array([[  48.392,  -15.377,   61.511,  115.007,  124.823,   31.303,
         144.706],
       [ -13.142,   51.847,   47.661,  -89.495,  231.024,  166.925,
         295.705],
       [-113.635,   42.323,   46.233, -102.712,   82.639,  -15.557,
         -13.973],
       [  -8.165,  -50.662,  -36.715,  214.773,   54.174, -106.752,
         136.126],
       [  23.385,    4.972,    9.296,   70.601,  150.104,  -39.466,
         -63.162],
       [ -16.994,   -9.977,  -18.986,  107.496,   20.210, -147.121,
        -193.369],
       [ -93.757,  138.980,  260.891,   82.249,  -20.107,  -11.176,
         -62.798],
       [ 175.392,  -35.908,   91.750,  -31.341,   -5.035,    0.351,
         138.629],
       [ -76.041, -122.133,  -39.871,  249.745,  -82.857, -135.886,
          42.578],
       [  42.499,  -63.968,  -44.427,  165.313,   87.644,  100.713,
         -15.062],
       [  48.373,  -29.469,    5.277,  118.769,  126.592,   19.399,
         218.003],
       [  12.683,  197.077,  157.009,  263.783,  -32.806,  -25.050,
          70.546],
       [  69.074,  105.043,   30.627,  -62.759,  -61.533,   71.662,
        -125.668],
       [  10.435,  101.096,  -16.702,  -53.876, -167.457,   16.586,
        -204.399],
       [  88.851,  -29.398,  -55.455,  131.164,  -38.937,  110.770,
          -0.777]])
The median entry?
Answer: 12.683
The entry at the centre?
Answer: -31.341
The entry just right of 10.435 is 101.096
The entry just left of 16.586 -> -167.457
The entry just left of the centre entry?
Answer: 91.750
The entry just left of the smallest entry is 16.586
The entry just left of 231.024?
Answer: -89.495
The entry just right of -106.752 -> 136.126
The entry just right of 110.770 is -0.777
The entry just left of the largest entry: 166.925
The entry just right of the centre entry -> -5.035
The maximum is 295.705
The entry just right of -50.662?
Answer: -36.715
The entry just left of 87.644 is 165.313

data = [34, 21, 34, 30, 92, 46, 51, 78, 59, 20, 45, 9, 14]
The 5th entry: 92
Give the second entry from the right.
Answer: 9
Give the last entry.
Answer: 14
The 3rd entry from the left is 34
The 2nd entry from the left is 21
Give the first entry.
Answer: 34

Questions about the array below. Counting starts at 1.
1) What is the entry just right of 35.33?
2) What is the entry directly below the smallest entry?
3) What is the entry just left of the largest entry?
4) What is the entry just left of the smallest entry?
5) What is the entry just left of -138.55?
6) What is the entry in row 2 and column 3?
7) What is the entry in the top-right corner?
8) What is the entry in row 1 and column 3?
-71.67	-8.92	-5.36	-14.53	52.74	-48.83	-34.80	-262.14	-41.37	4.16	70.12	-34.73
-43.00	46.39	-138.55	-92.40	-76.69	-61.88	-60.79	-141.18	-108.17	-87.08	73.19	89.71
43.81	167.26	-10.46	-92.82	-72.17	65.24	-45.95	22.27	231.04	-65.00	29.30	-1.15
36.92	3.84	39.74	97.91	-108.18	-26.87	164.12	92.66	142.85	-135.46	3.63	-0.71
0.58	-92.17	-14.97	107.23	-142.34	2.20	137.10	59.67	28.12	-134.25	-55.97	17.56
-13.12	-166.98	76.48	59.94	-59.07	69.00	56.52	58.49	54.84	91.25	7.84	-72.84
-20.86	-49.47	-7.57	-51.49	-55.61	-176.42	-71.25	110.61	-30.11	62.57	-29.89	88.32
61.26	150.93	-63.04	-212.40	-12.45	87.69	-105.17	-51.16	75.55	51.05	53.94	-52.79
35.33	104.53	-124.97	-140.75	7.54	-24.63	-67.75	-135.90	-39.94	11.18	78.89	35.67
17.57	-141.53	30.76	136.42	-160.96	31.83	113.26	111.52	103.08	-135.11	29.61	-15.96
51.89	-206.05	13.92	74.71	-48.52	-5.28	174.06	182.23	82.04	-71.11	-22.31	-78.99
-20.16	-148.56	13.58	56.21	-23.14	63.82	22.59	-140.28	-81.03	29.65	-42.79	-92.20
-6.12	-11.98	-93.77	78.33	-127.89	-41.41	-23.01	40.27	-80.90	-229.73	-97.09	-9.03
74.45	-164.78	37.01	-68.82	121.99	61.48	-50.90	-6.24	-105.96	161.03	-14.26	-225.31
-49.01	-8.02	62.41	-53.55	-43.45	-237.28	-55.28	64.14	-143.97	96.99	-4.49	14.42
-38.84	-34.75	-24.78	141.51	-178.24	59.81	2.78	-84.70	-89.60	-175.19	81.12	114.01
1) 104.53
2) -141.18
3) 22.27
4) -34.80
5) 46.39
6) -138.55
7) -34.73
8) -5.36

Read these off the table that follows. Counting starts at 1.
1) The entry just right of 51?
2) The entry at row 1, column 3?
3) The entry directly below the smallest entry?
4) The entry in row 1 and column 1?
5) The largest entry?
6) The bottom-right entry?
7) The entry at row 3, column 3?
8) The bottom entry of the column that holds the smallest entry?
[[163, 86, 70, 166],
 [35, 130, 102, 168],
 [80, 112, 178, 110],
 [131, 81, 76, 64],
 [204, 59, 84, 69],
 [126, 97, 111, 136],
 [160, 82, 136, 107],
 [219, 68, 84, 162],
 [165, 76, 60, 107],
 [157, 86, 179, 103],
 [115, 106, 127, 170],
 [67, 112, 157, 90],
 [141, 77, 77, 48],
 [114, 98, 53, 149],
 [99, 99, 51, 125],
 [68, 117, 119, 143]]
1) 125
2) 70
3) 80
4) 163
5) 219
6) 143
7) 178
8) 68
